A small network was shown many inputs. Here are its activations along a few directions, one row for each input.
In each table, some parts of the input vary, and every possible input appears once, in random order.
Descriptions start from the smaller parts, as in this example, which fits no table here: one of 2 separate values, together with either a single point or one of 9 places along a line or (one of 5 places around a ring, together with one of 6 places along a line).
Shared parts are said once, and a part with two or three values counts as separate values.
In the rows, 128 means zero.

Other details of the inputs vary at random and push rows far along three fixed directions, the same in every table; ignore that.

Rows:
r1: [161 159  95 133 180  94 132 140 137 135 103 116]
r2: [ 89 110 166 115  86 144 129 136 142 112 146 145]
r3: [141  75 128 126  97 151 135  77 151 160 134 117]
r4: [103 102 107 146 129 190 101 100 154 165 121 102]
r5: [117 109 111 134 151 200 127  97 139 174 141 129]
r6: [139 165 122 144 164 134 117 164 118 127  88 126]
r7: [ 80 144 147 112 135 164 122 149 117 112 145 161]
r8: [133  99 103 138 154 169 141  83 145 186 130 107]
r9: [183 110  94 135  90  54 135 101 115 116 122 101]
r10: [145 146 118 121 138 109 131 137 128 115 137 139]
r11: [169 132  93 126 158 117 118 121 152 143  85 118]
r12: [126 133 125 120 119 119 137 143 120 119 112 140]
r13: [ 86 142 144 126 114 128 105 145 100  91 155 143]
r14: [ 82 117 153 129 110 176 131 140 116 135 129 146]
r15: [176 108 148 117  84  34 161  96 110  98 156 118]
r16: [ 96  68 158 119  40  98 152  74 112 111 197 116]
r17: [103 154 144 131 158 135 125 160 124 123 130 131]
r18: [145 146 120 115 147  75 138 135 117 109 117 132]
r19: [ 95 148 137 130 131 153 128 168 127 122 116 144]
r20: [163 156 118 134 161 106 106 158 142 122  90 121]
r21: [147 154 148 128 136  95 109 155 123  97 100 133]
r22: [110 141 160 118 113 124 129 151 113  98 161 150]
r23: [181 105  89 141 146 152 139  73 148 177 138 100]
r24: [101 147 144 135 131 153 125 170 122 124 120 138]
Each input here is: one of 4 separate values, together with either a single point or one of 5 places around a ring.
Changing only the choice among 4 separate values turns r17 into r24. The same change can be made to r1. Which row results?
> r19
Which other rows does r7 become when the choice among 4 separate values takes its other values? List them by row number.
> r11, r12, r18
Which other rows does r2 become when the place on the ring of 5 takes its other values? List them by row number.
> r3, r11, r20, r21

Rows:
r25: [130 138 145 126  97 104 118 148 115  93 120 145]
r26: [141 122 131 119 111  80 136 104 118 109 145 120]
r27: [132 129 111 132 148 137 113 130 144 140  93 122]
r28: [ 69 110 146 145 123 237 113 130 149 160 132 124]
r29: [157  91 129 111  78 101 162  94 126 130 162 135]
r30: [159  93 128 106  82  92 164  90 131 127 156 130]
r31: [136 175 121 138 189 151 117 171 128 130 101 134]
r32: [114 151 131 128 134 135 102 168 121 110 101 145]
r33: [115 146 144 131 136 120 108 160 134 112 106 131]
r34: [150 117 111 124 109  94 132 107 116 117 148 126]
r35: [102 114 165 105  96 109 150 132 119 101 154 156]
r36: [ 64  87 163 125 105 218 148 105 154 172 174 132]
r37: [127  90 107 147 139 189 131  73 149 191 151  94]
r38: [187 129  61 147 165 128 123  91 138 166 114 100]
r39: [ 88 155 161 125 133 132 104 171 123  98 104 146]
r40: [108 135 190 117  82  84 118 164 103  71 134 149]
r41: [159 114 103 125 129  81 135  96 127 125 134 116]
r42: [179  96  99 122  98  95 136  91 143 139 118 108]
r43: [158 148 125 131 164 118 130 141 130 137 112 124]
r44: [114 162 134 136 155 134 108 157 109 107 129 131]
r45: [127 150 105 146 142 100 146 157 103 132  94 111]
r46: [110 162 128 136 170 126 107 155 124 118 121 126]
r47: [ 77 117 135 122 119 172 122 120 122 131 155 135]
r48: [125 118 144 119  99 133 148 122 121 122 154 147]
r49: [171 151  85 137 197 132 129 124 152 165  89 111]
What is each input in this table made of?
> either a single point or (one of 3 separate values, together with one of 8 places around a ring)
Start at r33 and move only the place on the ring of 8, one step at a time. The first step leads to r39. Which rows follow, in order?
> r27, r42, r32, r25, r28, r40
